Each row below is a small network's average activation on inputs in which a field has the value named, seen along a few directions.
Related values have similar rows: they may be neighbours, one step apart, or belong to one group.
Random noise pushes rows far along 9 fixed directions. That doesn't count. These rows show it; they differ only by the noise:
[ 177  -50  206  -40   72  -63   80  -28  -83  -25    0  189  195 -369
  105  279  -24  142  -49  104 -398  -18   22]
[ 218  186 -537 -222   58 -117  -71 -144 -148 -218 -165  157  125 -296
  185 -103 -120   42   88  -48 -364  136   62]
[ -70  165 -118    0 -416 -304  174 -132  -90 -159  -55 -210 -240 -300
  -50  260  255  202  237  123   64   98  114]
[ 103  314 -435  -36   67  -16   37  -96 -146 -287 -202   13  -45 -191
 -112  -70   14  -74  -63   60   57   34  -76]
[ -84   88 -253   87 -143 -259 -312 -213 -195  160  100  -66 -208  274
   38  -25   13   35  194 -265   11  128  212]
[ -15  290 -471 -109  -70 -168  206 -184  -98  157 -269  120 -138 -185
  131  -36 -134   10 -180 -113 -100 -137 -239]
[ 194  -58 -294 -147  -46 -214   28  -13 -138   44 -117 -135  129 -108
  -65 -142  -47   11  -88  -98 -292   15  -67]
[ -57  -95  -44  -41  323   67 -224  -31    0  -15 -270   48 -146  312
  279  -82  -67 -205 -140   29  -97  -63   46]
[   2  -82  -64  -99  295  199   12  -98   92  -16   84  394  110  105
  120   -4 -223  -45  153 -119   -8  -13  -10]
[-152   71  -41 -129 -143   27  123  117  133  -48 -368 -135 -351  119
  335 -168 -112   -5  -64   48 -105  -33  -45]
[ -73   26 -357   42  287 -179 -180 -399 -173  -12  -79  151 -102   87
    0  254  193 -170   57   23  220  -66   70]


Values of U:
u6: [ -40  404 -293   66  206   24 -293 -259  -76  -57 -271  175 -177  -82
  445   95   90 -176 -221  217   47  -83   39]
u1: [-276  -42  -69  -37 -436 -337   41  -67   50  399 -118 -316 -252    6
  140   24  270   62  -93   26  155 -170  -44]
u9: [-113  -49  -44 -183 -314 -352   11  -64  -67  795   14   90  -59   53
  303  -22 -132  107  -49 -354 -269 -269  -33]
u10: [  -6  329  -65   52  -62  329 -264  176   68 -178  -76  208 -128  108
  495 -260 -433  105  -16  -77 -327  207  110]
u8: [  40  248 -258  232  116 -108 -257 -109 -287   52 -186 -101 -100  122
  -94  -95   19 -172 -358  -50  -21  -63  -80]
u7: [ 211  177 -144  231  188  205 -231  -68 -108 -339  248   85  269 -279
 -313  147  246 -106  -60  262  220   97   -8]
u11: [-143 -196  599  174 -416  163  216  276  238  142  328 -317   69   61
 -289  -76   59  139   97   35  316   -2  -88]
u2: [ -15  206  -97  -25   -2 -122  -10   72  -20  320   25  178  -18  166
   61 -246 -286   71 -102 -417  -72    6    2]
u5: [ -46  389 -153   78   87  -29  -14 -164 -102 -106   57  215 -191 -146
  -29   90   43   63   62  -69   66  168  129]
u3: [ 259 -113  259   62  -66   79  320  227   33  -89   68 -286  447 -440
 -443   48  181  -20 -256  290   14  -92 -314]
u4: [ -47   39 -428 -297   51  -37  377 -104   93 -492 -301  -18   -8 -424
  -41  100  172  -29  122  292  190    4 -126]
U is arranged as a line.
Going along U from u2 by way of its neighbour u5, in what order are u1, u9, u10, u8 met? -> u8, u10, u1, u9
List every value one step from u6, in the order listed. -> u7, u3

Values of S:
s1: [-153   46   45 -142 -389  204  123  160  271 -642 -153 -131 -322  -44
  306  -75  -13  222  554  233  -11  308  257]
s3: [-105  346   28  248 -238 -296  -52 -130 -315  318   88  129 -309  -97
   99  197 -187  235 -123 -326 -326   61   16]
s6: [ 189   92 -167  189  453   69 -697 -161 -322 -113  -12  219  158  206
   23   87   11 -222 -142   -5 -192  124  159]
s4: [ -66 -314  143   96  156  -14   27 -140  104  542   27  124   -3  375
  167  168  -73 -111 -222 -129  -34 -276 -223]
s2: [ 198  -22 -195 -117 -343 -216  103  -39  -63   16  107 -161  214 -370
 -112    9  102  219  117   29 -239  102    5]
s9: [-396  100  390  173 -315  166 -112  269  163  538  162  -94 -354  581
   69 -412 -266   22  -99 -361  303 -105  -44]
s10: [ 146  144  321  105  300  386 -299  196   22 -353    6   65   86  -92
  139 -138   -4  -68 -205  246 -166   90  134]
s7: [  28  106 -124  -53  465  141   90   21  156 -457  -77  173   76   71
  -94  -73  -29 -169  130   28  291  187  121]
s8: [  28  606  190 -162 -415  143  286  230  -30 -146  200  255   66 -688
 -105  -31 -120  353  264  -14   39   49   86]
s5: [-373 -157  -55  207  105  -72 -164 -405  -36  268  245  141 -351  636
 -119  262  106 -107  356 -232  555  -51  125]
s11: [-366 -801   44 -200  451   90   36 -378  457  715  112  524   75  624
  741  207 -235 -225  172 -186  150 -390  -89]
S is arranged as a line.
Going along S from s8 by way of its neighbour s9, in what order are s1, s3, s6, s5 met? -> s6, s1, s5, s3
List every value one step from s2, in the order listed. -> s10, s11
